A small network was trained on made-up records. Each row is its average activation on records with the value named, seen along a few directions.
Values that are neighbours, or in one group, have similar rows; names and order tell nothing.
In the rows, zero is written as 500.
Strong random noise was added to every row along 5 fixed directions; ignore it. To show where, here is one row again and again, with new noise each time:
[556 279 427 439 646 721 496 551 565 481 431 688 673 512 473 471 390]
[407 415 418 500 445 583 452 418 615 546 397 584 554 307 345 475 310]
[645 411 430 550 548 562 421 414 422 424 470 540 476 517 441 564 428]
[611 426 413 726 583 471 410 290 275 286 536 679 498 643 481 475 524]
[536 838 670 171 425 304 418 533 613 524 396 185 217 509 466 525 507]
[499 578 491 471 427 502 387 412 536 430 375 535 432 524 415 498 265]
[505 511 573 277 663 475 540 578 576 513 498 469 520 513 526 406 703]


PERO, 13 values:
rut: [517 380 578 512 387 533 524 620 445 547 541 472 604 479 488 559 507]
desas: [743 351 408 374 755 659 605 655 521 620 646 430 552 597 617 516 626]
nat: [551 444 293 624 510 624 494 564 425 487 533 492 503 609 584 564 331]
bok: [627 153 234 668 594 759 550 455 490 510 520 613 590 439 457 642 331]
lelu: [745 480 692 400 689 534 548 629 452 484 562 352 524 596 610 568 884]
ramek: [668 437 501 632 557 543 496 420 445 589 549 352 434 267 447 687 643]
fute: [453 510 477 396 449 623 550 770 671 570 428 514 521 651 660 452 261]
firi: [759 431 426 482 644 639 445 469 391 385 501 417 426 694 543 658 478]
vudig: [538 574 626 590 257 462 461 483 405 525 495 421 434 420 424 636 361]
datim: [301 653 613 524 294 480 491 466 593 511 392 579 579 445 418 507 340]
kov: [732 356 450 348 428 595 520 745 437 610 574 247 437 482 618 734 471]
sulo: [330 507 512 551 316 457 487 616 603 645 493 596 535 490 486 491 360]
mitor: [355 725 557 532 467 389 490 367 497 376 394 616 448 559 528 417 347]
The values of PERO form a ring.
Question: A walk along PERO starts at bok and steps to its neighbour firi. Put nat, lelu, ramek, kov in the order it reaches them.
Answer: ramek, lelu, kov, nat
Question: Name the neighbours of vudig, in listed order.
Answer: rut, datim

PUMO, 15 values:
gomu: [279 563 371 662 459 474 446 218 480 412 463 628 503 332 394 397 408]
kega: [305 689 716 422 434 334 567 572 575 522 570 533 489 598 567 310 733]
bov: [454 547 539 553 475 369 491 311 500 487 493 383 342 230 387 573 701]
pibar: [641 497 491 514 533 321 553 455 393 652 633 295 384 444 465 564 725]
reri: [354 426 557 561 575 526 545 456 490 462 505 717 714 407 453 437 562]
bul: [404 526 486 381 432 507 425 601 563 533 499 444 571 394 511 499 470]
vukod: [335 438 522 528 332 475 519 514 539 669 549 357 525  95 378 648 588]
fako: [680 410 464 339 534 706 464 598 521 535 436 388 585 385 437 575 464]
zoge: [649 621 507 551 259 370 433 542 417 543 530 260 196 535 478 632 375]
lemo: [336 472 458 446 533 621 488 545 598 378 395 761 710 780 554 250 160]
fozu: [690 474 371 470 666 535 521 485 456 509 571 403 393 488 571 551 602]
tafi: [475 571 570 426 601 476 599 542 617 613 507 490 462 466 467 507 690]
dovo: [810 238 492 466 577 735 539 630 522 676 475 376 544 448 441 788 511]
bulu: [735 579 565 405 629 326 573 501 481 506 605 213 215 638 633 606 835]
pesat: [480 532 491 388 446 492 484 682 499 480 437 443 531 609 633 421 321]
A value of PUMO combines one of 5 hidden first parts with one of 3 second parts; all combinations occur once.
Question: pesat and lemo share the first part; pesat and kega share the second. Which value has the first part of kega and the second part of lemo?
Answer: dovo
Question: gomu and bul share the first part; gomu and bulu share the second. Which value has the first part of bulu and the second part of bul?
Answer: zoge
